A small network was shown many inputs. Here are its activations along a few directions, one row for each input.
Each table varies a few parts of the input and shows all the possible inputs, shuffled.
Descriptions start from the smaller parts, as in this example, which fits no table here: one of 2 separate values, together with either a single point or one of 9 places along a line or (one of 4 places along a line, together with one of 5 places around a ring).
Shared parts are said once, and a part with two or three values counts as separate values.
In the rows, 128 means zero.

Table:
x1: [115 128 120  91 144 113 129 158 164 138 119 139 130  90 155 119 126 116
 112 102]
x2: [220  15 133  89  87  72  68 210 156 134 104 191  16 156  44 127  89  66
  89 142]
x3: [125 135 130 168 139 164 144 112 114 113 145  97 159 127 137 124 165 155
 108 152]
x4: [216   6 137 140  88 102  81 169 108 108 121 129  54 202  12 129 115  99
  86 199]
x5: [106 132 136 137 125 139 151 100 105 110 137  89 172 147 129 132 136 156
 135 147]
x6: [ 92 156 137 154 133 140 135  79  99 144 129  91 165 160 127 128 121 161
 146 153]
x7: [102 159 113 146 118 142 137  66  95 123 129  98 168 168 127 144 132 149
 168 136]
x8: [110 143 133  90 129 107 141 143 151 138 122 148 134  97 156 126 109 122
 137  90]
x9: [110 118 126 136 139 143 142 118 114 110 140  81 168 134 126 131 152 153
 108 157]
x10: [110 174 105  95 122 117 132 109 142 149 114 159 129 119 151 136 104 112
 172  85]
x11: [ 97 167 134 107 138 109 125 123 145 171 115 149 128 111 153 122  94 128
 148  97]
x12: [126 150 134 185 142 168 140 103  98  93 151 102 144 127 144 132 169 144
 135 145]
x13: [134 151 123 117 143 135 135 154 159 139 132 155 118  76 161 117 137 120
 110  98]
x14: [129 159 130 137 145 139 132 148 144 121 135 163 107  80 169 124 143 110
 138  89]
Changing only one part turns x9 into x1. The same change can be made to x12. Which row results? -> x14
Describe the family of inputs behind these rows. -> one of 2 separate values, together with either a single point or one of 6 places along a line
Which other rows does x8 become when the choice among 2 separate values takes its other values? List them by row number. -> x5

Table:
x15: [ 94 141 113 119 119 122 149  80 112 133 123  73 203 160 125 133 121 168
 137 139]
x16: [184  55 122  88 123 112 111 213 172 121 125 168  79 102 103 107 127  93
  71 129]
x17: [115 157 117 152 141 139 144 103 121  89 128 120 145 127 165 126 148 117
 172 102]
x18: [128 151 120 159 127 149 143  90 113  84 134 109 155 143 160 138 153 132
 163 119]
x19: [ 85 167 106  76 138 116 156 106 144 151 117 111 177 114 151 132 104 140
 144 109]
x20: [ 96 159 158 146 143 149 148 108 112 135 145  97 161 123 148 124 126 166
 125 151]
x21: [179  89 135 100 100  88  84 165 130 153 113 185  57 152  69 143  78  89
 143 126]
x22: [ 81 161 158 142 154 128 137 119 117 139 139 106 151 107 158 118 123 154
 133 124]
x23: [ 75 156 108  90 142 119 150 101 132 143 116  95 182 134 142 125 111 143
 147 124]
x24: [ 81 160 110  76 130 109 146 109 152 160 116 128 178 111 163 134 110 142
 143  86]
x25: [126 165 123 179 146 163 123  95 118 130 140 109 144 126 154 128 157 148
 127 138]
x26: [117 167 117 135 134 134 142 111 129  95 132 137 138 104 174 140 146 114
 169  85]
x27: [114 154 123 183 141 174 126  92  96 125 146 106 150 128 136 130 172 153
 122 148]
x28: [174  92 130  89  89 100  98 166 140 160 109 202  51 150  73 123  81  87
 135 120]
x29: [114 183 115 149 150 161 135 126 147 150 134 158 130  87 172 121 151 128
 130 100]
x30: [113 171 119 172 160 153 123 109 126 134 134 120 134 110 158 117 152 133
 135 121]
x31: [175  45 125 107 133 114 109 202 152 105 126 131  80 125  84 109 131  94
  74 154]
x32: [ 90 174 152 121 147 137 156 134 142 157 136 143 148  87 170 116 118 149
 128 104]
x33: [187  52 132  98 121  97 103 200 161 114 115 147  76 101 105 122 127  95
  71 137]
x34: [168  73 135 116  84 107  91 142 109 140 121 158  57 184  51 145  97 104
 130 163]
x35: [193  29 140 139 111 111 115 170 136  98 121 113 100 151  69 124 146 115
  61 173]
x36: [109 166 115 125 130 146 148 120 139 105 132 159 139  99 178 137 153 112
 167  79]
x37: [ 86 147 115 102 124 119 138  87 122 137 123  82 191 148 142 143 118 161
 139 132]
x38: [168  80 134 117  97  92  91 149 123 144 110 164  53 174  58 125  82  90
 138 139]
x39: [122 138 122 169 121 151 142  84  91  79 138 103 162 148 146 140 166 140
 159 122]
x40: [167  63 135 130  79 108  98 134  95 136 123 150  65 192  35 143 105 113
 128 168]
x41: [102 148 160 166 135 141 148  98  98 131 145  86 172 133 137 119 131 174
 123 149]
x42: [182  37 138 114 115 117 107 184 142 103 123 124  87 136  84 132 146 107
  62 175]
x43: [ 98 176 154 131 151 126 150 125 133 147 137 120 147  91 166 120 111 151
 131 110]
x44: [117 185 114 152 156 158 133 119 136 141 136 139 128  89 164 125 147 128
 131 113]
Changing only one part turns x20 into x22. The same change can be made to x37. Which row results? -> x23
Describe the family of inputs behind these rows. -> one of 5 places along a line, together with either one of 2 separate values or one of 4 places along a line
Which other rows does x35 become when the choice among 2 separate values takes its other values? List them by row number. -> x40
Which other rows does x28 become when the choice among 2 separate values takes its other values? List them by row number. -> x16
Which other rows does x39 become when the place on the line of 4 takes its other values? List them by row number. -> x15, x27, x41
